These are the activations of a small neural network, seen along a few directions. Each row is one input.
Each table varies a few parts of the input and shows all the possible inputs, shuffled.
Descriptions start from the smaller parts, as in this example, which fits no table here: one of 8 places around a ring, together with either a single point or one of 11 places along a line or (one of 2 separate values, together with one of 6 places along a line).
Shared parts are said once, and a part with two or three values counts as separate values.

Other details of the inputs shift rows strongly along two fixed directions, in all tables alike. That doesn't count.
These rows show it; all are for the same input, with only those details redrawn:
[ 16 -14 -16   8  14  -4  12  -9  -7 -21 -17   7  11]
[ 17 -10  -1 -17  27 -13  24 -29  13 -35 -27  19  14]
[ 21 -12   1 -17  29 -13  25 -31  15 -37 -28  19  14]
[ 19 -14  -9  -1  21  -8  17 -19   2 -28 -22  12  12]
[-45  21 -30 -23  -8   4  14  14 -12  -1  -1  16  32]

A family of inputs:
row 1: [10  1 18 -8 12 12  3 -4  8 -9 -3  1 -4]
row 2: [ 25  -7   1  -7   0   2   6 -13  -5 -12  -7  -3 -12]
row 3: [ 30 -13 -18  28  -8  13  -8  16 -30   3  10 -22 -16]
row 4: [-2 -2  1  7 -5 -8 -6  3  5 12  6  0 -3]
row 5: [ -4   2  -1   1  -6 -12   0 -10  11  11   3   1  -5]
row 6: [-46  26  -7 -21 -15  -7   2  12   9  24  18   8  13]
row 7: [ 14 -21 -20  50 -30   7 -23  18 -30  21   4 -26 -18]
row 8: [10 -1 13 -8  4 -8  7 -7  4 -7 -4  2 -8]
row 9: [  9   2  19  -6  11   8   2  -2  12 -11  -3   1  -4]
row 10: [16 -6 16  5 11 -9 -5 -4  3 -7 -5  0 -9]
row 11: [20 -7 10 -3 14  0  2 -6 -3 -9 -4 -4 -9]
row 12: [ 26 -14 -12  30  -2  14 -15  18 -28   4   9 -20 -14]
row 13: [ 22  -3  31 -25  26  -2  14 -27  19 -22 -10  10  -3]
row 14: [ 19 -16 -16  46 -14  -5 -19   3  -8  22   9 -19 -13]
row 15: [ 21  -8  21  -4  12 -15   5 -17  15  -9 -12   4  -9]
row 16: [ 16 -12   4  35   5  -3 -17   0   7  15  12 -11  -5]
row 17: [ -4 -10 -27   6  -2   2   8   1 -13 -12 -12   1  16]
row 18: [-43  28  -6 -30 -24   1   6  12  -7  13   8   7   7]
row 19: [ 23  -5  31 -22  19 -20  13 -28  24 -23 -17  12  -8]
row 20: [ 4 -2 20  3 11 -1 -6 -7 24  2 -1  6 -2]
row 21: [-49  22 -14 -23 -26  -6   0   2  13  25  11   1  13]
row 22: [ -3   0   1  -1  -8 -10  -3  -8   8   9   0   4  -4]
row 23: [-41  28  -9 -32 -24   4   6  13  -8  10   9   6   8]
row 24: [-38  28  -1 -33 -10  18   3  18  -8   9  18   6  15]
row 25: [ 22  -4  31 -22  28 -16  12 -27  23 -23 -16   9  -8]
row 26: [  7   1  -4  -6  -5   7   2   7 -12  -1   5  -5  -5]
row 27: [-50  20  -9 -26 -29  -2   0   6   4  18   6   5   9]
row 28: [-45  27  -4 -26 -24  -2   1  11  -2  19   6   9   9]
row 29: [ 14 -21 -32  59   3  18 -15  31 -38   3   8 -13  12]
row 30: [ 14 -10   8   7  -1 -12  -2 -16   8  -1  -7   1 -12]
row 31: [ 16 -10   5  37   6   3 -18   3  13  14   9 -12  -6]
row 32: [ 17  -3  37 -16  24 -12   7 -27  28 -15 -13  13  -2]
row 33: [-44  28  -4 -28 -25  -1   2  12  -5  13   8   9   8]
row 34: [-39  23 -15 -39 -28  12   8   9 -10   8   7   1   9]
row 35: [ 26  -5  -2  -8   2   3   8 -14  -6 -13  -6  -5 -13]
row 36: [-48  25  -2 -22 -10  -4  -6  16   7  22  15   9  14]
row 37: [ 23 -13 -24  40  -8  19 -19  28 -39  11  16 -27 -16]
row 38: [ 17 -16  -3  49  -2   2 -21  11  -7  20  16 -15 -10]
row 39: [  4  -5  -2   4  26   8   9   0   7 -22 -12  11  20]
row 40: [ 23  -3  10  -2  14  16   2  -4   4 -14  -1  -5  -8]
row 41: [ 15 -20 -20  48 -31   7 -23  19 -33  16   5 -26 -19]
row 42: [ 21  -6  27  -4  18  -4   4 -16  12 -14  -6   4  -7]
row 43: [-47  25  -3 -24 -17  -4   0  15   3  20  13   9  11]
row 44: [-49  26  -1 -22 -10  -3  -5  17   4  20  14   8  12]
row 45: [ 23  -6  24  -6  19  -1   5 -15  12 -17  -5   3  -6]
row 46: [-46  23  -9 -32 -29   3   6   9  -5  12   5   2   7]
row 47: [ 25 -16 -15  31 -15  10 -10   9 -30   8   3 -19 -19]
row 48: [ 11 -16 -11  59 -13  10 -31  27 -22  28  21 -19 -10]
row 49: [ 21 -16 -20  43 -17  14 -16  27 -39  16  13 -25 -17]
row 50: [ 19 -19 -24  30  11   2   3  10 -20 -12  -7  -3  10]
row 51: [  6  -1  17  -4  11 -10  -2  -6   9  -2  -6   3  -4]
row 52: [-49  22 -13 -23 -27  -5   1   3  10  23  11   3  10]
row 53: [ 18  -2  37 -18  24 -11   8 -25  25 -21 -11  13  -3]
row 54: [ 23 -10  -5 -10  -4   5   8 -17  -4 -14  -9 -10 -13]
row 55: [ 29  -2  26 -29  29   1  16 -29  19 -28  -9   8  -4]
row 56: [  9 -15  -8  60 -13  17 -31  31 -19  24  16 -21 -14]
row 57: [ 17  -1  38 -16  24  -5   7 -22  31 -22 -15  13  -5]
row 58: [13 -9 20 11 12 -5 -7 -9 12 -1  0  2 -6]
row 59: [ 15  -3  25 -14  29 -23   6 -32  40  -8  -8   8  -1]
row 60: [ 20 -16  -8  18 -15   3  -5  -2 -14  -2  -4 -17 -16]
row 61: [ 19 -13   2  -6  -5   1   6 -17  -3  -9 -11  -8 -13]
row 62: [ 11 -20 -39  57   3  13 -16  35 -42   4   6 -16   9]
row 63: [-49  27  -4 -20  -8  -6  -3  14  10  24  18   7  14]
row 64: [ 19  -6  30   1  18  -1  -1 -13  23 -10 -12   5  -7]
row 65: [ 20 -16 -13  46  -7  -6 -18  10  -6  22  13 -19 -11]
row 66: [ 3  2 -1 -1 -6  1  1  8 -8  0  4 -5 -6]
row 67: [-49  20 -10 -26 -28  -3  -1   5   7  21   8   6  10]
row 68: [ 7  2 22 -3 11  6  1 -3 12 -8 -4  3 -5]
row 69: [-43  29  -3 -30 -10   5   2  20  -6  10  13   5  11]
row 70: [-39  30   0 -31 -10  24   1  22  -2   8  14   6  13]
row 71: [  6  -8 -15  -2  13  -5  15 -10  -3 -21 -17  11  15]
row 72: [-6  4 12  8  6  1 -7  0 21 10  7  2  0]
- The inputs of row 11 and row 13 match in every part but one. If row 37 is changed in the same way as row 11 into row 13, which row does it become? => row 55
- The inputs of row 35 and row 54 match in every part but one. If row 5 is changed in the same way as row 35 into row 54, which row does it become? => row 52
- What is each input in this table made of? => one of 6 places along a line, together with either a single point or one of 11 places along a line
- Change only the place on the line of 6 in row 9. List by row number the other rows that result. => row 23, row 45, row 60, row 66, row 69
- Start at row 65 and move only the place on the line of 11, one step at a time. The first step leads to row 6. Which rows follow, in order? => row 4, row 43, row 15, row 19, row 8, row 66, row 49, row 26, row 3
- Change only the place on the line of 6 in row 22. List by row number the other rows that result. => row 4, row 20, row 36, row 48, row 67

A family of inputs:
row 73: [ 31 -18  -8  15  22  -7  12 -17   7 -22 -17   6   6]
row 74: [ 46 -28   6  47   7  -4 -12   1  -7   0  -1 -20 -25]
row 75: [-19  13  16 -23   0  -7   1  -5  20   2   0   6   4]
row 76: [-15   3 -22  -4   1  11   4  16 -24  -1   6   0  19]
row 77: [ -4   8  26 -26  12 -11  11 -20  28 -10  -7   8   0]
row 78: [-21   8  -6  11 -15   5 -18  15  -7  23  13  -7  -3]
row 79: [  4   4   9 -28  22  -4  22 -15  10 -31 -24  22  12]
row 80: [-13   6  -7 -28  -1  -8  18 -13  -4 -16 -13  14  15]
row 81: [-48  20 -11   0 -28  11 -11  31 -13  28  23  -7   8]
row 82: [-18   4 -16   0  -7  14   3  20 -21  -4  -5   6  15]
row 83: [ -1   9  25 -28  11 -10  11 -20  27 -11  -6  10  -1]
row 84: [ 50 -33 -17  41   4  -6   0  -7 -27 -16 -15 -11 -13]
row 85: [ 47 -29   5  46   6  -6 -17   3  -4   2  -1 -20 -25]
row 86: [-41  23 -13  -4 -32  17 -12  27 -14  32  25  -3   7]
row 87: [ -1   9  23 -28  16 -14   5 -23  30  -5  -8  13  -3]
row 88: [  7   2  -3 -36  17  -3  23 -21  12 -29 -22   9   6]
row 89: [-10   8  -6 -28  16   1  16  -7  -3 -19  -6  12  21]
row 90: [-16  -1 -26   2 -19   3   4  13 -29   4   0   0  12]
row 91: [-12  15  17 -27   1  -3   8 -12  18   0   2  10   2]
row 92: [-19  13  16 -22   0  -8   0  -7  20   4   1   8   3]
row 93: [-15   3 -33   1 -14  17   0  17 -24  -1   0  -9   8]
row 94: [-17   2 -34   0 -16  17   1  18 -24   1   2  -9   8]
row 95: [ 46 -29   5  47   6  -7 -18   1  -5   4   0 -17 -26]
row 96: [ 53 -26   4  44   3   2 -13  -3  -8   3   1 -16 -26]
row 97: [ 29 -14  16  10  16 -12  -6 -17  15  -3  -7  -1 -17]
row 98: [-19  13  16 -21   3  -7   0  -9  19   6   1   8   2]
row 99: [-19   1 -29  12  -8   9   2  17 -13   6   4   2  22]
row 100: [-21   6  -2   9 -16   7 -10  19  -8  20  13 -10   0]
row 101: [-14  11  -5   8 -20  12 -12  15 -10  21  16  -6  -2]
row 102: [-21   6  -3   9 -15   4 -15  17  -6  26  14  -7  -1]
row 103: [ 51 -27   5  44   5   0 -12  -3  -8   2   1 -16 -26]
row 104: [-18   4 -28 -10 -12  15   5  13 -18  -1  -2  -5  11]
row 105: [ 55 -34 -17  41  22   2  -1   1 -27 -19  -7 -13  -8]
row 106: [-22   9   0  -1 -16   6  -6  15  -4  17  13  -4   1]
row 107: [ -3   8  23 -26  14 -13   4 -24  30  -5  -7  12  -2]
row 108: [-15  15  15 -25  -2  -2   6  -9  16   0   3   9   2]
row 109: [  0   9  24 -29   9  -9  11 -21  26 -11  -4  12  -2]
row 110: [-24   8   0   0 -15   3 -11  18  -1  19  12  -6   2]
row 111: [-17   8  -4   6 -19  11 -10  16 -10  22  16  -5   0]
row 112: [-19   3 -22   9 -11  16  -2  25 -27  -2  -1   3  13]
row 113: [ 50 -27   4  44   4  -1 -12  -1  -8   0   2 -16 -27]
row 114: [-46  21 -12  -2 -29  13 -10  30 -14  28  24  -5   7]
row 115: [ 34 -18   2   9  21  -2  11  -8  -5 -30 -23   8  -2]
row 116: [ 54 -34 -23  38   9   6  -1  -1 -22 -18 -15 -20 -17]
row 117: [-17   5 -21   9  -9  16  -2  23 -26  -3  -3   3  13]
row 118: [ 28 -19  -7  48 -15  14 -22  15 -21  20  13 -21 -18]
row 119: [-20  10  -1  -2 -17   8  -6  14  -5  17  15  -3   1]
row 120: [ 49 -28   5  45   6  -3 -12   0  -7  -1   0 -18 -26]
row 121: [-22   6  -6  12 -16   5 -16  18  -8  26  16  -8  -3]
row 122: [  8   2   3 -32  29  -7  23 -19   6 -29 -13  15  16]
row 123: [-11   7  -9 -19  12  -5  19 -12  14 -16 -10  17  23]
row 124: [-42  27 -11 -10 -26  10  -7  28 -11  26  23  -1   6]
row 125: [ -4   8  25 -26  11 -15   5 -20  30  -7  -6  11  -1]
row 126: [ -1   9  26 -28  14 -13  13 -20  28 -10  -8   9  -1]
row 127: [  4  11  24 -29   9  -6  10 -23  27  -7  -4  12  -1]
row 128: [ 34 -20  -6   6  11 -14  14 -18  -9 -24 -20   4  -4]
row 129: [ -2   9  25 -27  16 -15   7 -22  29  -4  -8  12  -3]
row 130: [-22   5  -5  11 -19   4 -17  20  -7  23  16  -8  -1]
row 131: [ 46 -28   5  47   9  -6 -18  -2  -5   6  -1 -17 -27]
row 132: [ -4   8  25 -26  14 -14   6 -22  29  -4  -6  11  -2]
row 133: [ 50 -34 -21  52  15  -2   0  -2 -12 -14 -11  -9  -5]
row 134: [-21   5  -3   9 -17   4 -15  19  -6  24  14  -7   0]
row 135: [  2   9  25 -29  13 -12  13 -20  27 -11  -7  11  -2]
row 136: [-50  24 -13   1 -29  12 -12  33 -15  30  23  -8   9]
row 137: [ -4   8  24 -26   8  -7   9 -18  24  -9  -5   9  -1]
row 138: [  3   1   2 -31  10 -15  23 -26   6 -27 -20  17  11]
row 139: [-18   7  -7   9 -21  10 -11  18 -11  19  19  -7  -3]
row 140: [-24   9  -2   1 -13   4 -14  12  -1  23  12  -3   0]
row 141: [ -4   8  25 -28  11 -14   6 -18  30  -9  -6   9   0]
row 142: [-14  15  15 -24  -1   0   6 -10  15   2   3   9   2]
row 143: [  6   1   2 -30  27  -5  21 -19   6 -29 -12  14  16]
row 144: [-14   7 -10 -16  10  -2  17 -10  11 -14  -9  16  24]
row 145: [-20   1 -32  15 -10  10   1  18 -16   6   6   1  20]
row 146: [  3   3   9 -26  19  -3  20 -15   9 -32 -23  20  12]
row 147: [-16   2 -28   4  -3  14   0  20 -30   1  10  -3  17]
row 148: [-22  12  12 -21   0  -4  -3  -8  17   8   4   8   2]
row 149: [-18   0 -29   5 -20   4   2  14 -31   3   2  -1  11]
row 150: [ 28 -13  19   9  13 -12  -4 -12  16  -6  -7  -5 -14]
row 151: [-22   5  -6  10 -19   5 -16  22  -7  21  16 -10  -1]
row 152: [-17   7  -7   9 -20  12 -11  17 -12  22  18  -7  -2]
row 153: [ 33 -11  18   8  12  -5   1 -18  11  -6  -5  -2 -15]
row 154: [  4   2  -4 -34  14  -1  21 -21  12 -28 -20   8   7]
row 155: [ 28 -13  18  11  13 -13  -5 -14  15  -4  -6  -3 -15]
row 156: [ 52 -24   5  43   3   3 -14  -5  -7   3   1 -16 -25]
- The inputs of row 73 and row 133 match in every part but one. If row 124 is changed in the same way as row 73 into row 133, which row does it become? => row 113
- The inputs of row 84 and row 149 match in every part but one. If row 79 is changed in the same way as row 84 into row 149, which row does it become? => row 112
- What is each input in this table made of? => one of 6 places along a line, together with either one of 5 separate values or one of 9 places along a line
- Change only the choice among 5 separate values in row 123. List by row number the other rows that result. => row 138, row 143, row 146, row 154
- Change only the choice among 5 separate values in row 80. List by row number the other rows that result. => row 89, row 93, row 117, row 144
- Change only the place on the line of 6 in row 83. List by row number the other rows that result. => row 106, row 114, row 120, row 135, row 137
